Q309: [ 4.02  0.67 -1.79  2.96  2.72  3.56  3.82]
Q995: [-4.33 -0.65 -6.39 -1.69  0.19  7.14 -4.75]
Q213: [-4.41 -8.71 -4.74 -3.36 -4.14  3.95 -2.26]
Q14: [ 6.45 -2.54 -1.77  1.56  6.72 -5.16  1.42]
Q29: [-4.33 -0.65 -6.39 -1.69  0.19  7.14 -3.36]
Q269: [ 2.08  0.97 -5.87 -1.97  4.70 -9.05 -1.57]
[-4.33 -0.65 -6.39 -1.69  0.19  7.14 -4.75]
Q995
loc: [2.08]
Q269, 1
[ 4.02  0.67 -1.79]
Q309
diff Q309: [ 4.02  0.67 -1.78  2.96  2.72  3.56  3.82]
3, [-1.79]
diff Q995: [-4.33 -0.65 -6.39 -1.69  0.19  7.14 -4.74]
7, [-4.75]

Q3: [ 1.21 -4.87  1.84 -5.09 -1.33 -4.80 -2.46  2.16 -6.90  4.11 -0.58 -0.89
  2.23  2.83  2.48  2.32]
Q196: [-1.14 -5.20 -3.09  3.44  1.28  3.07 -2.67  2.29  4.89  2.58 -2.17  2.55
  2.50  2.83 -2.00 -0.77]
Q456: [ 5.55 -5.08  1.31 -2.79  2.20 -5.80  0.24 -4.06  6.45  1.64  1.77 -4.43
  1.22  2.83 -1.12 -0.07]
Q925: [ 4.08 -5.26 -0.32 -4.51  0.80 -0.50  4.01  2.26  3.25  2.78  1.65 -1.44
  0.83  2.83 -1.34 -1.60]
Q730: [-2.30 -5.31 -2.82  2.58  0.49 -2.50 -2.14  0.60 -3.31 -0.06  3.39 -2.31
 -3.24  2.83  1.02 -2.77]
Q229: [ 4.14 -4.93 -4.75  0.83  3.27 -1.45 -6.79 -0.05 -5.21 -2.78  4.28  1.16
  2.80  2.83 -4.73 -2.18]
Q787: [ 1.76  1.29 -3.71 -3.68  2.08 -0.96  2.09 -2.47  1.20 -4.87  1.84  5.03
  0.71  2.83  1.02 -2.11]
Q452: [ 1.63 -4.96  0.49  2.06  3.07 -8.82  3.77  2.82  5.44 -2.15 -2.15  1.80
  0.03  2.83  2.67  2.96]
Q644: [-1.02 -5.25  2.40 -2.38  0.91 -4.25  0.58  4.93 -4.63  2.12  0.98 -6.54
  3.93  2.83 -0.48 -2.37]
diff Q196: [-1.14 -5.20 -3.09  3.44  1.28  3.07 -2.67  2.28  4.89  2.58 -2.17  2.55
  2.50  2.83 -2.00 -0.77]
8, [2.29]
loc: [1.28]
Q196, 5
diff Q196: [-1.14 -5.20 -3.08  3.44  1.28  3.07 -2.67  2.29  4.89  2.58 -2.17  2.55
  2.50  2.83 -2.00 -0.77]
3, [-3.09]
[ 1.20 -4.87  1.84]
Q787

Q847: [-0.73 -3.99 -0.97  4.91  1.70 -3.42 -5.72 -0.32  0.77 -0.96  2.04 -0.20
 -6.69 -5.67]
Q703: [-2.06 -0.09  0.29  0.53  1.75  0.74 -2.85  2.15  0.70  0.68  2.04 -0.76
 -3.22 -3.04]
Q963: [-0.28 -0.48  0.93 -1.41 -0.66  1.26  2.25 -0.87  0.68  0.98 -1.68  2.26
 -0.64 -2.20]
Q121: [-0.47 -4.26 -2.23  4.10  2.04 -3.62 -4.56 -2.94 -1.16 -0.86  2.65 -1.06
 -6.83 -6.83]
Q332: [-1.26  0.17 -1.19 -0.87 -0.02  0.96 -0.40  2.37  0.41  1.50  1.45  1.15
 -2.80 -2.19]
Q384: [-1.18 -1.91  2.18  4.48  3.55 -1.08 -7.22 -0.35  1.22 -0.01  3.07 -1.96
 -2.93 -1.71]
Q997: [-1.98 -0.66  0.32  2.98  2.44 -0.94 -8.17 -1.12  0.59 -0.61  0.90 -2.34
 -1.89 -2.07]
Q72: [-0.53 -2.53  0.30  4.09  2.42 -3.65 -8.17 -1.12 -0.39 -0.47  4.07 -0.28
 -4.38 -3.12]
Q143: [-1.90 -0.39  0.43  1.58  2.71 -0.33 -3.50  1.45  1.46  0.32  0.30 -1.66
 -2.55 -3.21]
Q105: [-3.01 -1.09 -0.28  2.40 -1.27  1.02 -2.12  1.29 -1.08  0.18  0.73 -2.27
 -1.23 -4.95]
Q859: [-1.07 -1.81 -0.36  2.38 -0.24 -0.14 -1.88 -1.36 -1.92 -1.05  0.69 -1.24
 -2.76 -5.26]
[ 0.43  1.58  2.71 -0.33 -3.50  1.45  1.46  0.32  0.30 -1.66]
Q143
[-0.53 -2.53  0.30  4.09  2.42 -3.65 -8.17 -1.12 -0.39 -0.47  4.07 -0.28
 -4.38 -3.12]
Q72
loc: [-1.26]
Q332, 1

